A small network was shown many inputs. Here are its activations along a few directions, one row for each input.
In each table, some parts of the input vary, and every possible input appears once, in random order.
Descriptions start from the smaller parts, as in this example, which fits no table here: line(4) and (point or line(9) or (values(2) and ring(8))).
Shared parts are said once, and a part with two or three values counts as separate values.
In the rows, zero is written as 128.

Other details of the inputs shift rows strongly along two fixed directions, in all tables alike. That doesn't count.

A family of inputs:
R1: [167 151 142 134 112 131 139 101 104  92 118 135]
R2: [ 99 113 136 140 147 134 162 134 132 122 145 119]
R3: [ 79  83  95 109 124 130 121 127 150 151 142 132]
R4: [144 102 142 119  85 146  84 170 128 180  61 113]
R5: [ 90  95 123 142 116 133  98 153 152 153 108 138]
R6: [ 91 123 115 124 152 114 172 145 153 108 146 119]
R7: [113 100 146 128 142 139 149 149 133 141 106 124]
R8: [140 162 141 130 150 138 146  94  87 122 143 137]
R9: [140 141 120 128 115 131 105 148 158 133  97 112]
R10: [ 12  96  65  95 134 135 113 140 160 143 155 116]
R11: [146 159 117 117 127 125 152 106 120  96 146 140]
R12: [ 65 108  96 119 136 130 128 121 146 151 170 101]
R13: [158 140 154 141 133 135 121 126  98 138  90 143]
R14: [159 158 121 128 111 134 109 147 117 111  90 133]
R15: [180 152 165 155 118 119 125 132 105  99 119 144]
R16: [115 154 119 143 151 121 143 106 114 103 165 138]
R17: [176 134 153 150 110 151 105 139 118 129  97 116]
R18: [ 59 133  94 131 184 123 159  91 127 114 204 135]
R19: [153 139 138 143 107 150 108 139  95 120  93 130]
R20: [165 125 153 140 107 127  97 148 133 123  93 126]
R21: [133 119 125 127 114 145 125 117 117 127 112 138]
R22: [192 142 164 131 125 120 141 110  85 136 130 135]
R23: [169 151 154 125 130 143 151  93  89 119 128 147]
R24: [154 122 116 118  95 122 114 146 146 128  99 142]
R25: [121 149 124 125 139 110 146 102 121 114 181 102]
R26: [108  98 128 118 116 154  97 153 153 175  88 112]
R27: [177 149 177 137 152 129 137 111 105 121 142 138]
R28: [127 147 157 130 166 118 155 103 109 122 177 152]
R29: [159 151 139 124 141 110 128 132 138 106 135 131]
R30: [156 135 159 150 133 124 158 136 117  97 119 121]
R31: [124  78 116 127  84 135  82 165 142 176  77 121]
R32: [ 64 106  81 116 124 126 100 161 171 151  97 134]
R33: [ 94 154 109 126 169  98 159 108 146 107 195 142]
R34: [111 118 107 113  95 123  97 162 160 155  92 106]
R35: [184 145 141 137 125 103 141 103  99 107 143 123]
R36: [100 103 122 122 143 133 119 137 148 135 149 124]
R37: [120  79 127 105  94 144  99 152 141 173  73 136]
R38: [168 143 122 125 119 100 137 126 122 116 135 127]
R39: [147 152 133 142 140 125 135 104 129 109 148 107]
R40: [ 62 114  85 106 153 112 163  84 150 118 213 128]
Each input here is: line(4) and (point or ring(9)).
Question: Changing only the line(4) part turns R27 into R29. The same change can be made to R8. Which row results?
Answer: R14
Question: Changing only the line(4) part turns R12 into R4. The same change can be made to R18. Which row results?
Answer: R13
Question: Which other rows agree with R20 in the line(4) part? List them by row number.
Answer: R1, R10, R15, R16, R25, R30, R35, R39, R40

A family of inputs:
R41: [ 45  92 110 118 150 136 132 139 156 151 137 134]
R42: [135 167 118 125 146 114 147  87 120  95 183 119]
R43: [ 80 103 103 100 146 121 149 121 141 148 165 115]
R44: [ 77  94  95 105 104 116 102 163 183 154 113 119]
R45: [139 156 132 127 165 115 176  85 109 113 200 117]
R46: [ 81 101 106 114 137 120 149 116 136 143 164 122]
R47: [111 131 113 134 143 126 127 144 150 122 125 133]
R48: [148 146 133 126 130 132 158  92  93 109 149 133]
R49: [148 153 148 131 154 126 163 117 102 106 144 127]
R50: [153 162 130 127 137 132 149  97  99 115 154 120]
R51: [124 151 127 140 150 111 155 119 118  99 152 134]
R52: [193 166 177 157 139 135 134 130  94 114 105 136]
R53: [ 88  97 104 102 115 145  91 147 144 171  94 130]
R54: [147 140 119 122  88 125  96 149 142 124  88 133]
R55: [133 108 134 115 124 128 139 126 124 143 122 122]
R56: [ 59  77  98 106 122 138  95 155 175 189 114 117]
R57: [133 118 150 140 125 147 106 155 136 142  93 128]
R58: [138 118 134 129 102 143  99 134 111 144  90 143]
R59: [128 126 141 117 155 121 152  99 119 135 165 136]
R60: [156 169 117 132 134 118 145 103 106  97 155 139]
R61: [152 147 144 148 146 124 165 109 122  83 144 149]
R62: [126 147 143 127 169 124 179 101 109 103 168 129]
R63: [177 130 157 136  96 145 107 132  97 136  72 147]
R64: [212 135 160 150  70 145  92 149  90 123  47 130]
R65: [ 93 107 103 131 116 131 112 172 160 136  89 129]
R66: [190 155 176 163 135 131 132 129  89 102 111 141]
R67: [125 136 137 140 154 127 154 117 120 102 159 119]
R68: [173 133 151 135  99 150  88 140 116 141  83 131]
R69: [142 162 130 132 159 101 165  83 124  94 202 115]
R70: [ 34  86  72  96 130 115 112 152 198 163 146 117]
R71: [181 128 144 139  91 145  99 140 105 123  82 121]
R72: [216 148 169 147  83 151  80 150  97 143  45 137]
R73: [ 46  74 107 110 134 144 107 163 172 172  97 131]
R74: [136 160 116 130 164 102 174  90 118  96 201 133]
R75: [ 75 105 122 130 149 137 117 141 150 137 141 126]
R76: [ 43  88  91 114 139 141 123 159 172 161 120 111]
R77: [ 93 109 119 120 151 122 131 113 141 141 176 122]
R78: [129 155 130 136 149 109 155 120 135  93 153 122]
R79: [195 116 169 146  85 140  94 153 105 153  59 143]
R80: [196 153 159 149  90 124 101 172 130 109  52 136]
R81: [127 104 130 113 102 150  92 142 129 163  73 138]
R82: [126 154 120 124 154 122 171  76  91  98 194 133]
R83: [129 161 134 138 164 112 161 105 127  89 176 119]
R84: [146 125 147 127 131 133 119 124 127 142 135 125]
R85: [ 77 114  93 117 139 106 142 119 147 134 171 123]
R86: [133 146 130 130 146 108 141 110 129 120 173 118]
R87: [ 80  99 109 110 138 124 154 114 139 143 160 122]
R88: [105 114  99 112  95 133  80 161 165 148  83 130]
R89: [160 140 144 136 139 119 151 102 108 109 168 118]
R90: [126 134 141 126 159 119 165  88 112 124 182 140]
R91: [205 132 156 140  75 153  87 151 107 134  48 121]
R92: [153 124 123 133 110 122 107 147 143 139 104 129]
R93: [ 60  98 104 124 128 130 101 170 174 151 108 116]
R94: [201 159 163 150 119 133 119 110  78 107 114 143]
R95: [ 76  83  86 111  98 143 103 142 169 145  99 142]
R96: [160 182 146 144 163 109 160 112 118  81 163 139]
R97: [133 126 141 141 129 132 143 135 113 119 116 130]
R98: [ 98  99 120 105 135 127 121 135 141 161 134 128]
R99: [123 145 141 134 163 124 181 100 107  99 169 133]
R100: [199 145 151 142  91 115 112 145 127 116  85 120]
R101: [150 106 144 137 105 133  99 145 126 151  96 131]
R102: [177 132 161 157 107 137 119 153 102 115  75 127]
R103: [117 120 118 126 120 114 119 135 137 139 136 119]
R104: [129 120 114 127  91 129  87 148 131 141  87 126]
R105: [124 162 108 127 144 111 152  92 108  98 177 135]
R106: [149 148 133 117 137 132 155  93  96 114 148 129]
R107: [ 61 112  70 108 133 129 114 130 167 142 147 127]
R108: [158 123 140 134 102 148  87 139 117 138  89 132]
R109: [148 139 139 127 144 125 154 104 118 120 169 113]
R110: [121 123 136 134 135 140 133 140 135 125 122 116]
R111: [ 97 111 103 102 120 137 122 129 130 144 120 120]
R112: [113 123 140 124 146 135 128 143 128 140 119 133]
R113: [120 160 131 142 164 109 160 109 115  95 176 129]
R114: [ 38  65  77 102 119 128 126 138 190 157 138 130]
R115: [100 138  95 113 127 114 131 115 150 113 152 118]
R116: [125 127 146 140 139 132 134 131 117 128 123 143]
R117: [142 136 125 129 102 130  93 141 131 135  98 124]
R118: [149 103 136 135  97 130 111 146 125 143  96 120]
Question: Changing only one part turns R57 into R68. The same change can be made to R66. Which row results?
Answer: R94
Question: Changing only one part turns R104 into R103. The same change can be made to R71. Which row results?
Answer: R89
Question: Describe the family of inputs behind these rows.
Answer: values(3) and (point or ring(9) or (values(2) and ring(8)))
Question: Which other rows does R110 become when the ring(8) part takes its other values? List them by row number.
Answer: R49, R62, R67, R76, R97, R99, R102
Question: Which other rows does R102 become when the values(3) part takes its other values? List them by row number.
Answer: R64, R118
Question: Start at R47 and move only the ring(9) part, one step at a time. The first step leads to R65. Which rows follow, in order?
Answer: R51, R113, R93, R83, R78, R80, R96
Question: Which other rows does R85 become when the ring(9) part takes its other values? List them by row number.
Answer: R44, R69, R70, R74, R86, R92, R100, R103

A family of inputs:
R119: [251 184 212 157 146 141 159  87  42  93 140 137]
R120: [ 34  97  70  91 154 109 149 100 160 152 202 119]
R121: [ 13  92  85 110 172 117 163 119 170 133 191 133]
R122: [ 86  94 110 122 117 126  88 172 183 175 104 108]
R123: [122 126 111 141 100 132  94 164 145 117  83 122]
R124: [174 127 129 137  77 133  73 154 121 137  73 122]
R125: [126 107 135 124 138 131 149 111 116 141 148 131]
R126: [ 58 120  71  97 150 114 133  93 161 135 209 113]
R127: [104 113 130 139 122 136 117 149 141 130 100 144]
R128: [172 137 134 148  85 125  80 170 138 118  68 122]
R129: [249 219 176 164 141 100 156  92  89  56 161 135]
R130: [ 37 114  72 105 151 117 163 122 170 118 181 111]
R131: [161 174 127 126 142 129 158  86  92  93 156 132]
R132: [177 125 134 120  79 139  78 148 131 148  61 137]
R133: [121 139 147 117 157 133 149  96 100 130 167 121]
R134: [ 33 114  76 100 162 108 149 122 176 133 190 130]
R135: [124 129 136 126 149 123 159  88 103 118 170 139]
R136: [127 135 115 113 130 120 135 108 120 135 153 142]
R137: [ 71 102  91 115 108 138 105 167 175 140  82 120]
R138: [133  92 145 138 113 136 119 168 144 144  75 131]
R139: [120 114 106 127  88 144  83 151 131 139  81 121]
R140: [165 192 140 132 168 103 171  82 118  76 195 143]
R141: [121 113 147 138 155 131 152 132 131 128 144 126]
R142: [150 124 152 149 106 146  91 170 126 138  48 142]
R143: [ 70 114  86  98 148 111 165  91 141 128 209 114]
R144: [117 108 116 126 102 116 125 156 157 127 103 113]
R145: [157 123 151 140 108 140 100 175 123 142  52 136]
R146: [179 152 136 129 107 132 145 108  95 109 122 124]
R147: [163 177 144 139 164  89 184  85 108  82 196 131]
R148: [137 102 129 125  96 137  77 152 142 179  88 115]
R149: [125 105 139 129 145 138 145 116 117 144 150 125]
R150: [123 107 125 121 111 148 100 154 117 162  81 131]
R151: [112 104 127 129 105 157  86 151 124 163  70 138]
R152: [127 139 157 138 172 132 160 116 117 111 162 124]
R153: [148 112 166 137 100 147  92 178 132 149  41 122]
R154: [220 184 180 159 140 129 159  76  52  82 152 155]
Question: Changing only one part turns R147 into R120. The same change can be made to R153. Which row results?
Answer: R133
Question: Describe the family of inputs behind these rows.
Answer: values(2) and (point or ring(8) or ring(9))
Question: Which other rows does R150 become when the ring(8) part takes its other values? List them by row number.
Answer: R119, R125, R133, R135, R149, R151, R154
